Here are a small network's activations along a few directions, averaged over the inputs that share one value of a field.
Values that are neighbours, or in one group, have similar rows; names and order tell nothing.
(in the rows, 128 means zero)

Other fields shift rows strongly along two fixed directions, in all tables alike. That doesn't count.
These rows show it; all are for the same value of a field, averaged over different records:
[114 148 103 137 110 134 127 129 121 112  80 141 138 116 133 135 129 133
 111 109 123]
[123 100 121 192 128 139 147 120 100 115 122 123 121 155 148 133 125 102
 149 161  82]
[138  79 165 107 114 122 137 131 105 156 113 138 136 136 145 104 160 126
 109 155 147]
[115 138 106 159 117 136 134 126 116 111  93 137 129 129 139 137 124 120
 125 125 106]
[135  92 159  90 109 120 134 135 113 153 101 145 140 124 140 104 162 134
  98 140 159]
[128 113 140 102 109 125 130 133 116 140  91 146 140 119 138 115 151 135
 101 127 149]
[109 150  89 178 118 140 133 123 117  96  88 133 130 129 136 145 115 120
 131 120  93]
[137  98 165  57 103 116 127 140 118 162  90 152 148 111 136  97 171 147
  82 126 182]

Gur, 25 values:
l4: [133 141 157  45 130 126  95 151 140 145 161 139 147 103 105 113 123 155
 104 109 177]
l14: [110 121 179  54 107 106 127 152 130 161 131 182 153 129 132  84 166 139
  99 113 173]
l1: [151 168 122  75 145 130 115 122 154 146 147 113 119 129  90 118 120 165
 129  96 166]
l20: [119 116 145 164 152 122 162 109 112 157 158 132 101 192 137 101 148 114
 167 146 106]
l9: [140  84 147 156 121 116 139 134 133 129 122 100 118 124 149 131 142  89
 136 169 117]
l8: [152  65 211 111 150 107 135 138 124 163 230 111 118 143 143 103 131  89
 152 200 136]
l11: [123  96 154 169 127 118 136 146 128 122 159 138 126 134 151 129 126  82
 147 174 105]
l6: [154 110 125  56 122 135  91 125 132 138 112 124 148  82 103 131 138 171
  86 105 171]
l16: [134 123  90 224 152 136 130 115 143  82 143  77 106 115 140 174  86  84
 166 163  56]
l17: [123 150  76 132 123 161 107 118 112  98  88 137 145 112 112 152 111 166
 109  89 122]
l12: [115 113 156  88  99 125 118 154 117 139 118 173 162 117 134 112 147 140
 104 127 150]
l21: [115 160  88 150 135 149  96 137 130  84 138 129 141  97 106 164  83 143
 126 107 101]
l2: [ 66 252  47 128 117 162 100 142 150  66  98 174 150 109  96 157  83 169
 121  29 108]
l25: [111 223  76  81 126 148 111 126 152 121  98 147 136 123  89 131 120 185
 108  39 160]
l24: [121  90 113 250 143 150 158 108  87 105 144 111 103 180 159 145 106  78
 180 187  39]
l7: [136  93 158 153 139 129 122 136 124 131 183 115 127 118 138 142 112  93
 143 180 108]
l13: [178  70 157  97 153 122 128 105 127 179 170  92 108 152 122 115 141 141
 136 162 154]
l19: [109 199  52 214 132 121 147 110 161  69  87  91  97 125 121 172  95 106
 158  93  78]
l3: [172 104 188  93 154  92 136 121 149 170 188  82 103 132 133 107 137 111
 150 163 160]
l15: [127  58 173 134 135 154 128 137  83 146 183 152 139 156 142 121 129 126
 144 174 111]
l5: [119 147  86 200 143 134 160 101 121 113 106 110 100 165 132 145 119 109
 155 123  84]
l22: [129 149 140 130 133  99 145 122 148 140 139 113 107 136 127 113 138 113
 144 115 141]
l10: [155 147 112  94 133 100 120 115 173 132 112  81 122  93 116 141 122 144
 116 108 157]
l23: [129 172  87  78 128 145 112 112 133 134  85 137 137 126  99 129 136 193
  99  70 174]
l18: [105 159 138 126 118 103 137 148 154 110 145 151 129 113 131 122 130 100
 139 121 128]
The values of Gur form a network in which each value has 4 neighbours.
Name the neighbours of l13, in listed order.
> l1, l6, l10, l23
Name the neighbours of l15, in listed order.
> l17, l12, l21, l2
Name the neighbours of l9, in listed order.
> l11, l16, l24, l19
Each value of Gur is a pair of two hidden parts, and every pair occurs once (5 first parts, 5 second parts).
l1 and l20 share the first part; l1 and l6 share the second. Which value has the first part of l6 and the second part of l20?
> l24
l11 and l15 share the first part; l11 and l22 share the second. Which value has the first part of l22 and the second part of l15?
> l25
l14 and l2 share the first part; l14 and l5 share the second. Which value has the first part of l5 and the second part of l2?
> l23
